Look-ups in named tables: a row name and a column name give one cell, copied from the table.

Sazutu
         Vafibag     Tep
Tona      -31.22    5.15
Fik       -46.01    3.13
Laset      -8.41   28.66
Ziraruv    10.33   -8.55
Kivuzit    -0.84  -87.79
Sufa       79.38    9.55
Giko        8.72   29.73

Sufa, Vafibag: 79.38
Laset, Tep: 28.66
Giko, Vafibag: 8.72
Kivuzit, Tep: -87.79
Ziraruv, Tep: -8.55
Tona, Vafibag: -31.22
Fik, Vafibag: -46.01

Kage =
,Lod,Fazog
Pir,-4226,73961
Mokud,2007,76799
Milidu,3758,68481
Zan,-66169,57857
Nefun,-52989,39973
Sogo,2112,75710
Gef,-87661,-49531
Duge,-9337,62341
Tofevid,-10184,68299
Kud,-89173,59486
Bezi,-69207,52191
Toziro,9671,67344

Fazog of Duge = 62341
Lod of Tofevid = -10184
Lod of Gef = -87661
Lod of Sogo = 2112
Lod of Mokud = 2007
Fazog of Gef = -49531
Row with the largest Fazog: Mokud

Table Bag
|  | Ladu | Zuf | Nimural | Lig | Sobes | Nevovu | Peguvi | Mipok | Nidi |
|---|---|---|---|---|---|---|---|---|---|
| Lep | 106 | 57 | 65 | 144 | 100 | 128 | 48 | 83 | 109 |
| Sezo | 119 | 149 | 119 | 122 | 135 | 127 | 74 | 69 | 101 |
| Fedog | 124 | 64 | 108 | 117 | 98 | 117 | 123 | 140 | 121 |
| Roguvi | 87 | 112 | 112 | 121 | 92 | 139 | 137 | 153 | 176 |
| Zepuser | 102 | 141 | 144 | 91 | 143 | 126 | 115 | 127 | 125 |
| Geso | 104 | 95 | 53 | 144 | 59 | 134 | 74 | 121 | 151 |
| Lupi | 104 | 102 | 114 | 93 | 78 | 111 | 127 | 71 | 157 |
| Tenis | 104 | 127 | 139 | 122 | 118 | 97 | 116 | 122 | 91 |
| Det | 99 | 167 | 201 | 99 | 172 | 72 | 111 | 66 | 23 |
| Nuz | 43 | 138 | 169 | 126 | 129 | 86 | 92 | 102 | 58 |
| Fop | 87 | 138 | 162 | 105 | 174 | 117 | 98 | 57 | 88 |
| Zis | 99 | 96 | 156 | 100 | 116 | 95 | 146 | 136 | 109 |

Sobes of Geso is 59
Peguvi of Zepuser is 115
Mipok of Det is 66
Zuf of Nuz is 138
Nevovu of Tenis is 97
Nevovu of Roguvi is 139
Row with the largest Nimural: Det

Nuzoze.tsv
	Setinoz	Duno	Meb	Rovuni	Ripasu	Sopufo
Pimigo	-3.783	-5.433	-0.783	9.876	-3.192	-4.904
Kekaro	1.736	1.856	2.273	1.674	2.282	1.484
Laf	-3.259	-4.475	0.035	8.151	-1.980	-4.563
Kitore	-4.065	-5.719	-0.768	9.988	-3.247	-5.316
Samitep	-4.225	-5.523	-0.045	8.773	-2.343	-5.910

Kitore, Ripasu: -3.247
Laf, Setinoz: -3.259
Kitore, Setinoz: -4.065
Laf, Duno: -4.475
Pimigo, Duno: -5.433
Samitep, Ripasu: -2.343
Laf, Ripasu: -1.980
Pimigo, Rovuni: 9.876
Kekaro, Sopufo: 1.484
Laf, Rovuni: 8.151
Kitore, Sopufo: -5.316
Samitep, Sopufo: -5.910
Laf, Sopufo: -4.563
Kekaro, Rovuni: 1.674
Laf, Meb: 0.035
Pimigo, Meb: -0.783
Pimigo, Ripasu: -3.192

Bas =
columns: Damefa, Zemet, Daroda, Rezil
Ran: [146, 124, 89, 89]
Vev: [192, 132, 42, 61]
Lizukos: [103, 69, 117, 162]

What is the Rezil of Lizukos in Bas?
162
What is the Damefa of Vev in Bas?
192
What is the Daroda of Vev in Bas?
42
What is the Rezil of Vev in Bas?
61
What is the Zemet of Ran in Bas?
124
What is the Damefa of Lizukos in Bas?
103
What is the Daroda of Ran in Bas?
89
What is the Rezil of Ran in Bas?
89
What is the Damefa of Ran in Bas?
146
What is the Zemet of Vev in Bas?
132
What is the Daroda of Lizukos in Bas?
117
What is the Zemet of Lizukos in Bas?
69

Lub =
,Tavisal,Gozaku,Bimob,Mon,Batodi,Zodobu
Vup,227,450,610,528,614,654
Nuv,610,497,204,307,263,388
Mezod,264,427,512,476,495,539
Binisog,139,330,595,485,672,472
Vaku,435,388,293,377,394,514
Nipade,188,387,861,435,695,739
Solivu,323,389,457,397,480,445
Kob,312,515,576,581,474,708
Giluvem,680,421,459,293,309,189
Famam,137,417,880,422,517,666
Seruzul,657,514,98,229,113,193

Binisog, Bimob -> 595
Nipade, Zodobu -> 739
Famam, Bimob -> 880
Seruzul, Bimob -> 98
Giluvem, Zodobu -> 189
Nuv, Tavisal -> 610
Solivu, Tavisal -> 323
Kob, Tavisal -> 312
Vaku, Mon -> 377
Vup, Batodi -> 614
Nipade, Tavisal -> 188
Binisog, Batodi -> 672

Totulab =
|  | Vema | Duburig | Totisem | Nur | Rinafif | Sidod | Mig | Mekalon |
|---|---|---|---|---|---|---|---|---|
| Goru | -176 | -233 | 112 | 75 | 19 | -141 | 19 | 221 |
| Povis | 72 | -29 | 9 | 93 | 138 | 167 | 114 | 19 |
| Puminog | -62 | -12 | -175 | 227 | 145 | -201 | -29 | 132 |
| Todo | -111 | -153 | -5 | -174 | 19 | 16 | 23 | 264 |
| Lig | 81 | 19 | 257 | 92 | 109 | 63 | 140 | -2 |
| Tobaku | 7 | 142 | 125 | 70 | -49 | 181 | -11 | -271 |
| Tek | 206 | -45 | 19 | 19 | 20 | 19 | 111 | 19 |
| Kov | -74 | -16 | 4 | 19 | 19 | 28 | 35 | 81 |
| Zusiped | 98 | 19 | 250 | -56 | -118 | 19 | 15 | 19 |
| Biru | 100 | 239 | 62 | -146 | 28 | -44 | 107 | 19 |
| Lodir | 19 | 19 | 19 | 178 | 141 | 115 | -59 | 33 |
| Val | 314 | -446 | -414 | -650 | -631 | -400 | 956 | 582 |
| Katoned | 83 | 76 | -29 | 119 | -117 | 60 | 180 | 19 |

What is the Duburig of Povis in Totulab? -29
What is the Rinafif of Goru in Totulab? 19
What is the Mig of Kov in Totulab? 35
What is the Sidod of Puminog in Totulab? -201
What is the Duburig of Kov in Totulab? -16
What is the Vema of Tobaku in Totulab? 7
What is the Sidod of Katoned in Totulab? 60
What is the Rinafif of Tek in Totulab? 20
What is the Vema of Tek in Totulab? 206
What is the Totisem of Zusiped in Totulab? 250
What is the Totisem of Puminog in Totulab? -175
What is the Vema of Kov in Totulab? -74
What is the Mig of Povis in Totulab? 114
What is the Mekalon of Lig in Totulab? -2
What is the Vema of Zusiped in Totulab? 98
What is the Mig of Goru in Totulab? 19

